Each row below holds a small network's activations on one input, seen along a few directions.
Each table varies a few parts of the input and shows all the possible inputs, shuffled.
Descriptions start from the smaller parts, as in this example, which fits no table here: one of 6 places along a line, together with either a single point or one of 9 places along a line or (one of 2 separate values, together with one of 5 places around a ring).
Shared parts are said once, and a part with two or three values counts as separate values.

Other details of the inputs vary at random and push rows far along two fixed directions, the same in every table; ignore that.

Table:
row 1: [ -2  -2 -20 -48  -8 -21  19 -12   9 -15   0 -15]
row 2: [-33   0 -28 -38 -16 -17  23 -11  -7  -8   7  -7]
row 3: [ 23  -2  19  15  11  -6   2  -7  -2  16 -12  -8]
row 4: [-23 -10  -2 -11  -7   7 -35  17  36 -30  17   6]
row 5: [-13   6 -32 -44 -13 -12  22 -10  -1 -18 -10  -4]
row 6: [ 33  -7  10  17  15  -4   6  -3   2  12 -24 -13]
row 7: [ 25   1  12  16  11  -1   5  -3  -5  14 -12   1]
row 8: [ -6  11 -43 -38 -21 -13   9  -8   5 -15  -7 -25]
row 9: [-31  -2  20  20  -1  19 -30  20   8  -9  36  21]
row 10: [-33  -4  -1 -10 -10  15 -20  18  16 -21  31  17]
row 11: [ 24  -4  19  15  17  -7   3  -1   1  15 -11 -13]
row 12: [ 27   1  22  16  14 -10   7 -12  -7  19 -13 -11]
row 13: [-13   4 -29 -48 -15 -11  18 -10   5 -19  -1  -4]
row 14: [  6  -5  -2  28   1   5  10  -4 -20  17 -18   7]
row 15: [-21  -2   0  24 -13  28 -50  30  25 -15  32   7]
row 16: [ 20   9  17  15  12  -1  13 -11 -21  20 -10   1]
row 17: [ 22   7  14  15  10   0  13  -8 -20  21 -14   3]
row 18: [ -3  -3 -19 -47 -10 -22  17 -14  14 -14  -3 -19]
row 19: [ 28  -1  21  15  21 -11   9  -7  -4  18 -13 -17]
row 20: [-17   3 -30 -45 -15 -10  21  -9   2 -18   0  -3]
row 21: [ 17   6  13  18   9   1  16  -8 -23  22 -12   3]
row 22: [ -3  -5 -21 -48  -5 -24  18  -8  18 -17  -2 -25]
row 23: [ 19   4  15  14  11   2   6  -6 -12  18  -9   3]
row 24: [ -8  -5 -24 -47 -13 -19  12 -12  20 -21  -3 -16]
row 25: [-31  -8   9  22  -7  28 -37  27  17 -17  29  27]
row 26: [-13   7 -15 -49  -5 -23  17 -14   8 -15  11 -14]
row 27: [ 29  -5   8  18  15  -3  -2   2   6   7 -26 -10]
row 28: [24 -1 18 14 12 -5  3 -5 -7 15 -8 -4]
row 29: [ 20  11   3  23   1   2  -1  -2 -14  22  -5 -15]
row 30: [-16 -13  16  15  -1  21 -46  26  31 -21  29  19]
row 31: [-41  -6  18  22  -3  20 -34  23   9 -10  40  22]
row 32: [23  1 22 14 15 -7  4 -8 -8 14 -4 -6]
row 33: [-25   1 -36 -39 -18 -13  19  -8  -3 -19  -7  -4]
row 34: [ 27   0   8  17  10   1   4  -4  -3  11 -16   2]
row 35: [ 18   6  18  14  14   0   6  -9 -13  17  -5   1]
row 36: [ 24   8  -1  24  -2   5  -1   0 -12  20  -9 -14]
row 37: [-14  -6  10  16   2  20 -43  25  28 -20  19  21]
row 38: [ -6  -1 -28 -48 -10 -19  10  -9  15 -25  -5 -12]
row 39: [-33  -2  23  17   1  23 -36  24  13 -13  42  23]
row 40: [-34 -10   0  26  -6  22 -35  24  11 -14  16  24]
row 41: [ -8   7 -31 -46 -12 -13  18 -11   2 -19 -11  -5]
row 42: [-29  -3   0 -12 -10  14 -24  18  19 -22  29  16]
row 43: [ 27   5  16  15  14  -6  10  -8 -11  20 -13  -2]
row 44: [ 14   5  10  21   7   0  17  -8 -25  23 -13   3]
row 45: [ -6   3 -23 -47 -10 -14  21 -13   3 -12  -1  -9]
row 46: [  4   1   9  23   4   1  13  -4 -24  21  -9   4]
row 47: [-35 -12   7  25  -7  21 -30  24   8  -8  27  22]
row 48: [ 24   1   7  16   8   7   4  -5  -8  12 -17   5]
row 49: [ 14   3   0  23   4   6   6  -1 -17  11 -22   8]
row 50: [-26   4  12  22  -7  22 -47  26  19 -10  44   3]
row 51: [ 29   4   3  16  10   4   5  -7 -11  12 -27   4]
row 52: [  9  -3   1  25   1   6  11  -3 -20  16 -17   7]
row 53: [-21   2 -28 -43 -17 -13  23  -9  -2 -14   4  -5]
row 54: [  8  -2   5  24   2   4  12  -3 -22  18 -12   6]
row 55: [  6   2   9  26   8  -4  17 -11 -29  25 -11   0]
Description of these inputs: one of 5 places along a line, together with either a single point or one of 10 places along a line.
Question: The inputs of row 29 and row 15 match in every part but the place on the line of 5. If row 11 is changed in the same way as row 29 into row 15, which row does it become?
Answer: row 6
Question: The inputs of row 1 and row 32 match in every part but the place on the line of 5. If row 36 is changed in the same way as row 1 into row 32, which row does it become?
Answer: row 50
Question: Which other rows agree with row 33 in the place on the line of 5? List them by row number.
Answer: row 4, row 5, row 8, row 27, row 37, row 38, row 40, row 41, row 49, row 51
Question: A walk changes only the place on the line of 5. It starts at row 5 and steps to row 20. List the rest of the walk in order.
Answer: row 10, row 21, row 39
Question: A walk changes only the place on the line of 5. It starts at row 37 and steps to row 34. List the rest of the walk in order.
Answer: row 7, row 43, row 26

Table:
row 56: [ 9  2 17 12 11  1 -4  2 -1  6  0 -3]
row 57: [ 7  1 16 11 13  0 -7  3  3  5  2  2]
row 58: [-10  -1  -9 -18  -4   0 -15   7  20 -19   5  -2]
row 59: [11  0 13 13  4  3 -8  4  5  7  4 -3]
row 60: [-15   3  -1 -19  -2  -2 -11   3  15 -12  18  -6]
row 61: [-16  -2   1 -18  -2  -3  -7   4  16 -15  18  -5]
row 62: [ 14  -1  10  14   5   4 -10   4   3   4   1  -2]
row 63: [-23   1  -9 -13 -13   2  -4   6   5  -9  19   3]
row 64: [  9   9 -33 -33  -8 -21  39 -24 -19   3 -32 -16]
row 65: [  6   4   5  20   1   5   1   0 -14  13   0   3]
row 66: [ 14  -1  -2  21   2   6   4  -2 -13  11 -18   5]
row 67: [ -4  -1  12  17   7   2   0   0 -12   8  -3  11]
row 68: [  8   9 -26 -34  -7 -24  45 -28 -24  11 -18 -20]
row 69: [ -9  -8 -11 -16  -6   1 -12   9  24 -20   3  -1]
row 70: [-27  -1  -7 -13  -7   0  -2   4   4 -11  18   7]
row 71: [-26   2  -8 -13 -10   3  -5   2   4  -9  19   3]
row 72: [-27  -6  -4 -14  -7  -2  -2   2   4 -13  15   9]
row 73: [ 21  -2   4  17   8   3  -4   1   4   4 -19  -1]
row 74: [10 -7 18 12 11 -2 -3 -1  2  5 -2  2]
row 75: [  5   1   2  20   0   8  -1   1 -11   9  -7   6]
row 76: [-3 -7 12 17  3  4  2  1 -9  9 -2 10]
row 77: [ 12   1   8  13   7   5 -12   5   4   2  -4  -1]
row 78: [ 8 -2 16 12 11  0 -5  1  3  6  2  1]
row 79: [ -9  -4  -9 -16  -6   0 -14   6  21 -19   6  -2]
row 80: [ 10   3  11  13   6   4 -13   5   3   3   1  -1]
row 81: [ 14   4 -36 -31 -10 -21  46 -24 -18   5 -38 -17]
row 82: [ 17   1  -3  23   3   5   8  -3 -14  12 -25   5]
row 83: [ 13   1  -1  22   1   7   4  -3 -13  12 -19   4]
row 84: [-15  -5   1 -18  -4  -3  -6   6  17 -14  17  -5]
row 85: [16 -3  7 14  6  4 -9  4  4  3 -3 -2]
row 86: [11  2 14 13  8  3 -7 -1  2  9  3 -4]
row 87: [-24   4  -9 -12 -12   1  -5   4   4 -10  19   3]
row 88: [ 12  -3  11  13   3   5 -11   6   6   5   2  -1]
row 89: [  0   0   8  17   0   8  -1   2 -10  13   3   5]
row 90: [  5   3   4  20   0   7   0   0 -13  11  -4   5]
row 91: [-28   1  -6 -14  -5  -1  -4   5   3 -11  17   8]
row 92: [ 12   2  -3  22   4   6   3   0 -12   9 -22   6]
row 93: [-2 -3  9 17  3  5  2  4 -9 11  2  9]
row 94: [-19  -4 -19 -10 -11   5  -7   8  10 -18   4   7]
row 95: [ 25  -4   3  17   9   2  -2   1   3   5 -20  -2]
row 96: [ -1   4  10  18   6   5   2   2 -15  10  -1   4]
row 97: [ 23  -4   5  15   7   3  -5   1   3   5 -14  -3]
row 98: [12  3 13 14  5  2 -8  1  3  7  3 -3]
row 99: [ 12  -3  -1  20   0   8   3   0 -11  12 -17   5]
row 100: [ 14   5 -14 -40   4 -33  40 -29 -11   3 -25 -22]
row 101: [ 10   5  13  13   7   1 -10   3   2   6   3  -3]
row 102: [-27  -3  -5 -14 -10   2   0   6   4 -10  18   3]
row 103: [  8   6 -25 -34  -3 -28  50 -28 -25  10 -22 -16]
row 104: [13  1 12 14  6  2 -8  2  3  6  4 -3]
row 105: [ -9  -5  -7 -18  -8   0 -11   7  19 -15  12  -4]
row 106: [-23   4 -12 -13 -11   3  -8   6   2 -13  15   4]
row 107: [27  5 18  3 12  7  5 -5 -5  7 -9 14]
row 108: [ 8 -5 16 12  9  1 -5  4  5  7  3  1]
row 109: [ 4 -2  2 19 -2 10 -3  5 -8  9 -5  6]
row 110: [  0  -3  12  18   5   2   4  -4 -13  11  -6   9]
row 111: [-17  -6   3 -19  -1  -6  -8   1  18 -16  14   1]
row 112: [-23   2 -14 -13 -10   4  -8   6   4 -14  11   5]
row 113: [-10  -2 -11 -16  -3   0 -14   9  21 -22   3  -1]
row 114: [-10  -2  -7 -17  -6   0 -12   5  18 -17  12  -4]
row 115: [-27   5  -8 -14  -8   3  -6   4   2 -10  19   3]
row 116: [-14  -5  -1 -19   0  -5  -7   5  17 -14  18  -1]
row 117: [ 18  -6   6  14   4   5  -8   4   7   4 -11  -1]
row 118: [14  1 10 14  5  3 -8  2  2  6 -1 -2]
row 119: [-14  -4   1 -18  -2  -3  -7   5  16 -15  18  -5]
row 120: [  7   2   3  20   0   7   0   1 -13  11  -3   5]
row 121: [  1   2  10  19   4   5   5   0 -14  12  -1   4]
row 122: [-25   6  -9 -13 -10   1  -7   5   2 -11  18   3]
row 123: [-13  -1  -2 -19  -3  -2 -10   3  16 -12  20  -6]
row 124: [  9   0   1  20   0   8   0   1 -12  10  -8   5]
row 125: [  6   7 -24 -34  -5 -25  48 -26 -25   8 -20 -20]
row 126: [ 17   6 -18 -39  -3 -27  39 -26  -9   8 -18 -28]
row 127: [  4   0   4  19  -2   8  -1   3 -11  11  -2   5]
row 128: [ 8 -8 19 11  9 -1 -5  1  5  5 -1  3]
row 129: [-18   4  -3 -23  -8  10  -1   3   3 -17  16  24]
Question: What is each input in this table made of?
Answer: one of 2 separate values, together with either a single point or (one of 4 places along a line, together with one of 9 places along a line)
Question: The inputs of row 76 and row 128 match in every part but the choice among 2 separate values. If row 127 is changed in the same way as row 76 into row 128, which row does it become?
Answer: row 88
Question: The inputs of row 110 and row 111 match in every part but the choice among 2 separate values. If row 63 is changed in the same way as row 110 into row 111, which row does it become?
Answer: row 59
Question: Change only the choice among 2 separate values in row 70. List by row number the other rows that result.
Answer: row 78
Question: Change only the place on the line of 4 in row 94. List by row number the other rows that result.
Answer: row 81, row 82, row 92
Question: A walk changes only the place on the line of 9. It starts at row 67 and steps to row 91. List the rest of the walk in order.
Answer: row 96, row 115, row 122, row 106, row 112, row 64, row 92
